A small network was shown many inputs. Here are its activations along a few directions, one row for each input.
Each table varies a few parts of the input and shows all the possible inputs, shuffled.
A made-up example of a description, with smaller parts first: line(6) and (point or line(11) or (values(2) and ring(8))).
Shared parts are said once, and a part with two or three values counts as separate values.

Rows:
R1: [ 66 -30 -35  38   2 -13  41   3 -26 -17  -7  -4]
R2: [-49  49  14 -18  20  -3 -35   0  12   2 -24  18]
R3: [ 35 -48  17  -1  31 -22  21  40 -44 -37  -5 -14]
R4: [-28   9 -18 -10 -39  19 -22 -36  22   6  14  28]
R5: [-26  14  18 -25 -15  15 -31 -28  23  29   4  31]
R6: [-55  -1  21 -51 -45   4 -21  -1  -4   1 -18 -21]
R7: [-31  24  -2 -13 -60  22  -2 -33  12  17  10   6]
R8: [ 55 -18  -5  47  13 -17  34   9  -8 -13  38 -20]
R9: [ 60 -22  -6  38  16  -2  37   8 -30 -19  22  12]
R10: [ 55 -19  39  10  51   5  26  31  -7 -14   6 -29]
R11: [ 48 -24  42  12  53  -7  23  18 -35 -16  -1  -5]
R12: [-36  53   4  -2   8   1 -31   0  16  22 -13  38]
R13: [ 43 -43  14  -3  28  -9  21  54 -17 -34   1 -39]
R14: [-38  10 -64   4 -28   9 -11 -28  15  14 -15  13]
R15: [-38  10  28 -41  -2  13 -37 -28  17  10  -8  11]
R16: [ 61 -25 -35  47  -2 -27  37   4  -4 -10   9 -36]
R17: [-33  37 -58  18 -31  -4 -16 -12  20   0 -33  18]
R18: [-26  14 -30  -8 -74  12   4 -37  17  19 -20 -10]
R19: [-23  -2 -46  -6 -53   9 -15 -40  28   7 -17  12]
R20: [-42  25  -1 -15  10  15 -28 -16  10  36   5  32]
R21: [ 60 -20  32  27  41  -5  29  17 -29   3  11  15]
R22: [ 67 -15  29  25  38   7  34  30   0   5  19  -8]
R23: [ 31 -44  17   8  28 -36  16  41 -23 -30  10 -47]
R24: [-54 -17   4 -50 -24  -1 -37  -4   8 -12 -14   2]
R25: [-65  22 -10 -28  -1 -18 -32  23   4 -20 -29  10]
R26: [-38  48 -31  14 -17   6 -23  -8  15  -1  -3  34]
R27: [ 43 -20  43  21  50 -22  20  18 -12 -10  15 -37]
R28: [-43  20 -37   0 -14  19 -19 -24   9  13  15  29]
R29: [-54  21   9 -31  23  12 -33 -16   5  16  -6  12]
R30: [-70  -6 -15 -40   1  -3 -31   7  -3  -6 -11   4]
R31: [-41  25  44 -43 -23  17 -19 -24   6  21 -12 -11]
R32: [ 74 -24 -39  34  -1  -2  44  16   3 -15   0 -27]
R33: [ 54 -16  32  37  37 -20  28  18  -6   9  27 -17]
R34: [ 67 -17  -9  35  13   9  41  21  -2 -17  30 -11]
R35: [-30  29  34 -28 -36  19 -11 -25  12  41   0  10]
The inputs of R12 and R2 match in every part but one. If R21 is changed in the same way as R12 into R2, which row does it become?
> R11
What is each input in this table made of?
> line(5) and (values(3) or line(4))
Which other rows agree with R30 in the line(5) part? List them by row number.
> R3, R6, R13, R23, R24, R25
Change only the values(3) part in R10. List by row number the other rows that result.
> R11, R27

Rows:
R36: [-16  15   4  -5  12   9 -14  -7  -2   8  -2  31]
R37: [-22  15 -24   6  -1   6 -15 -14  10   8   6  26]
R38: [-18  -4  -5 -14 -29  12  -8 -23  10  11   9   2]
R39: [-15  33 -35  17 -21   7  -6 -19  17  14  -7  22]
R40: [-36  -6 -26 -16 -13  -5 -18  -1   3 -11  -8   0]
R41: [-30  -6   3 -27   0  -2 -17   6  -9 -11 -17   5]
R42: [-11  15 -16  -3 -50  13   1 -29  18  17  -4  -2]
R43: [-32   8  22 -24  14  -9 -20  16   1  -6 -13 -11]
R44: [-29  12 -37  -5 -34  -4  -9  -6  10  -6 -21  -4]
R45: [-17  29  23  -2  26   1 -17   2   8  13   1  15]
R46: [ 91 -45  22  34  23  -9  53  22 -21 -13  24 -35]
R47: [-14  11  41 -22  -2   7  -9  -7   8  17   4  -9]
R48: [ 73 -47   2  32  39 -26  43  45 -29 -36   8 -37]
R49: [ 88 -26   3  54  51 -14  46  32 -21 -17  22 -11]
R50: [-12  -4  23 -25 -16  15  -7 -16  -2  11   0   7]
What is each input in this table made of?
> values(3) and (point or line(4))
The inputs of R44 and R39 match in every part but the values(3) part. If R41 is changed in the same way as R44 into R39, which row does it become?
> R36
Change only the values(3) part in R49. List by row number the other rows that result.
> R46, R48
